These are the activations of a small neural network, seen along a few directions. Each row is one input.
In each table, some parts of the input vary, and every possible input appears once, in random order.
A made-up example of a description, with smaller parts first: ring(8) and (point or (values(2) and line(4)) or ring(11)).
Shared parts are said once, and a part with two or three values counts as separate values.
In the rows, zero is written as 128.

Other details of the inputs shift rows strongly along two fixed directions, in all tables alike. That doesn't count.

Table:
R1: [131 115 138 140 111 113 106 121 155 117 130 146]
R2: [114 132 102 130 131 118 136 116 112 121 144 114]
R3: [131 143 128 129 135 139 139 125 114 116 154 124]
R4: [129 120 146 132 116 112 108 122 155 146 118 133]
R5: [129 154 130 128 135 138 135 127 116 151 142 110]
R6: [138 106 146 143 136 127 111 123 149 137 126 142]
R7: [119 124 105 140 135 128 151 122 109 118 144 113]
R8: [134 116 133 137 124 114 105 125 163 118 121 137]
R9: [119 143 108 120 124 116 141 118 111 142 141 112]
R10: [120 136 122 127 147 148 137 127 117 126 147 112]
R11: [126 112 138 141 122 117 104 118 157 124 120 135]
R12: [125 152 124 122 138 142 136 131 119 152 144 109]
R13: [151 127 150 135 113 120 114 132 147 154 129 148]
R14: [127 100 126 144 132 114 133 133 153 129 118 158]
R15: [125 154 109 117 141 129 152 129 114 152 143 131]
R16: [133 103 131 133 139 115 128 131 148 139 123 162]
R17: [136  99 159 111 108 158 113 152  86  80  56 134]
R18: [131  99 135 147 127 132 117 127 159 127 122 137]
R19: [111 148 121 120 129 129 132 122 132 140 143 104]
R20: [130 144 123 127 147 140 138 130 121 117 148 115]
R21: [121 157 126 123 116 121 136 121 125 131 152 115]
R22: [106 142 101 125 139 119 145 124 123 121 142 127]
R23: [108 140 113 128 134 136 129 120 131 117 143 106]
R24: [135 144 112 122 131 130 145 122 102 154 139 116]
R25: [123 140 120 140 126 138 143 123 123 106 152 119]
R26: [126 117 127 122 122 104 122 128 152 149 115 155]
R27: [129 123 128  92 127 159 145 146  39  90  87 115]
R28: [138 124 142 126 117 110 110 129 161 140 120 135]
R29: [151 126 146 131 126 121 113 137 154 154 122 141]
R30: [144 103 155 107 109 155 114 159  94  74  57 136]
Each input here is: ring(5) and (values(2) or line(4)).
Changing only the ring(5) part turns R1 into R21. The same change can be made to R8. Which row results?
Answer: R28
Which other rows does R7 become when the values(2) part takes its other values? List them by row number.
Answer: R14

Table:
R31: [109 191 136 107 140 119 143 128 122 135 173 127]
R32: [113 168 134  75 152 172 136 147  42 129 118 117]
R33: [121 142 141  79 141 155 125 159 100 111  73  89]
R34: [120 102 117 117 137 137 125 129  74 115  96 117]
R35: [182  94 189 140  94 110  96 156 161 122  58 187]
R36: [110 134 116 157 163 161 164 116 146 103 182 102]
R37: [125 104 104 123 129 121 150 147  83 101 115 147]
R38: [140 126 144 118 135  97 112 132 156 179 133 194]
R39: [123 122 149 152 111 133 119 117 159 180 133  98]
R40: [112  93 117 118 143 126 113 111 111 130  97 137]
R41: [132 201 107 116 119 150 141 106  88 112 202  67]
R42: [111 183 105 108 141 136 132 135 154 125 152  88]
R43: [115 130  97 168 137  92 149 109 170 115 196 119]
R44: [166 121 136 102 100 110 129 132  84 141 111 161]
R45: [103 143  83 108 129 125 167 132  53 102 125 118]
R46: [129 106 121 149 118 132 107 130 150  84 132 124]
R47: [118  84 169  81 106 158  89 144  61  58   9 126]
R48: [128 121 123  80 146 147 127 155 103 142  71 118]
R49: [179  93 197 117 106 163  91 171  95  98  21 145]
R50: [120 104 117 166 115  74 116 103 188 129 150 147]
R51: [132 111 120 146 100  97 138 124 166 203 125 155]
R52: [ 96 137 117 112 115 114 133 117 106  84 109 126]
R53: [121 151 170  90 136 160 107 150  85 118 106 117]
R54: [147 148 126  85 128 160 143 129  25 126 127  92]
R55: [ 97 131  73 147 148  84 152  91 153 157 175 144]
R56: [126 109 136 126 112 144 131 133 108 180  97 117]
R57: [132 183 118 119 140 148 150 101  82 133 200  55]
R58: [139 115 112 113 133  94 127 144 182 180 107 168]
R59: [131 143 168 133 125 121  79 129 187 148 147 153]
R60: [113 114 128 132 131 134 119 117 108 101 114  95]
R61: [134  95 137 172 130 140 113 121 211 103 155 160]
R62: [135  80 133 175 142 108 108 113 188 130 152 126]
R63: [139 192 126 122 127 178 144 147  80  87 131  91]
R64: [105 145  94 156 127 120 121  98 153 106 173  98]
R65: [166 114 135 158 150 128 127 127 150 173 125 147]
R66: [ 85 165  92 132 135 131 127  93 135  95 165  92]
R67: [132 130 135 117 121  91 117 140 198 151 114 145]
R68: [127 126 144 152  87  95 125 121 184 175 134 134]
R69: [120 142 141 135  86 145 110 133 141 142 120 107]
R70: [119 108  92 169 170 113 145 108 151 154 191 116]
R71: [137  77 117 168 147 107 146 123 188 143 150 198]
R72: [126  93 127 138 158 160 151 137 116 114 127 148]
R73: [160 139 155 110  91 109 121 126 105 117 125 134]
R74: [188  80 164 133 105 113 107 160 142 150  46 210]
R75: [ 98 167  98 140 154 148 193 120 119  79 196 105]
Changing only one part turns R71 into R72. The same change can be made to R51. Which row results?
Answer: R56
Changing only one part turns R67 into R42. The same change can be made to R43. Which row results?
Answer: R46
Describe the family of inputs behind these rows.
Answer: ring(5) and (line(4) or values(5))
List by row number the other rows that have the ring(5) part in common with R53.
Answer: R33, R36, R39, R47, R49, R57, R60, R62
Which other rows does R50 become when the ring(5) part takes its other values? List them by row number.
Answer: R34, R45, R60, R64

Table:
R76: [113 139 112 120 149 143 145 134 102  96 140 119]
R77: [139 132 116 169 131 109 126 110 184 141 178 123]
R78: [113 143 112 121 124 124 145 119 104 108 138 119]
R79: [112 138 107 119 128 127 135 115 101 108 141 117]
R80: [116 162 127 113 133 138 140 132  98 129 132 110]
R81: [108 145 115 116 127 124 146 123  96 103 137 114]
R82: [150  93 137 171 128 100  90 102 206 150 152 145]
R83: [151  70 164 122  95 143 105 158 105 105  45 168]
R84: [125 147 116 106 139 137 148 136  92 136 135 112]
R85: [118 161 137 110 127 147 139 132 103 123 141 106]
R86: [104 140 106 119 134 146 136 123 109 107 127  97]
R87: [130 151 126 127 130 144 141 127 106  97 139  97]
R88: [126 148 129 125 132 141 139 128 106  97 140  94]
R89: [147  95 180 104  98 139  85 154 120 120  64 158]
R90: [118 144 114 122 148 146 150 132 105  96 137 121]
R91: [113 147 106 119 118 128 149 127  97 105 137 119]
R92: [128 151 118 107 134 139 154 132  95 135 132 114]
R93: [124 157 120 109 134 131 147 134  93 136 129 109]
R94: [121 163 135 111 125 150 141 130 104 123 140 108]
R95: [153  92 166  99 104 126  95 159 104 128  47 159]
R96: [150 104 130 149 125  97 119 123 190 180 142 162]
R97: [139  81 133 172 132 106 107 105 186 162 144 157]
R98: [150 102 173 108 100 133  95 152 117 122  52 162]
R99: [121 115 113 167 144 113 136 106 164 157 178 129]
R100: [121 127 114 155 157 112 137 113 174 133 173 137]
R101: [153  99 167 113  95 129  93 157 126 127  53 168]
R102: [119 145 107 124 141 146 151 137 104  96 139 125]
R103: [113 130 109 161 142 109 135 104 192 147 170 119]
R104: [116 139 108 120 149 147 142 127 101  99 137 119]
R105: [124 143 121 148 141 108 122 112 168 169 169 128]
R106: [125  91 135 165 131  94 106 112 217 153 139 147]
R107: [108 141 110 115 126 126 140 122  94 103 140 115]
R108: [154  80 170 122 101 130  84 148 129  96  68 148]
R109: [120 158 127 109 130 151 130 126 100 127 139 106]
R110: [126 143 116 149 144 112 119 106 168 170 167 126]
R111: [115 134 120 130 137 146 153 129  93 115 136 109]
R112: [123 164 127 112 119 149 141 136 104 125 139 111]
R113: [134 130 108 144 149 107 134 106 166 178 174 129]
R114: [140  88 136 174 130 104 118 109 193 163 146 159]
R115: [159  94 163 103  93 125 100 162 112 128  43 166]
R116: [145 104 136 148 134  94 117 118 188 181 145 157]
R117: [108 146 106 123 126 144 147 135 112 104 128 102]
R118: [127 153 113 109 137 135 140 129  92 138 128 106]
R119: [127 159 118 110 131 133 149 131  95 136 128 110]
R120: [133  72 159 120 105 127  88 148 143 106  56 153]
Describe the family of inputs behind these rows.
Answer: line(5) and (line(4) or values(5))
List by row number the other rows that have the line(5) part in common with R112.
Answer: R77, R83, R91, R96, R101, R102, R115, R117
Which other rows does R78 become when the values(5) part takes its other values? List them by row number.
Answer: R87, R90, R103, R114
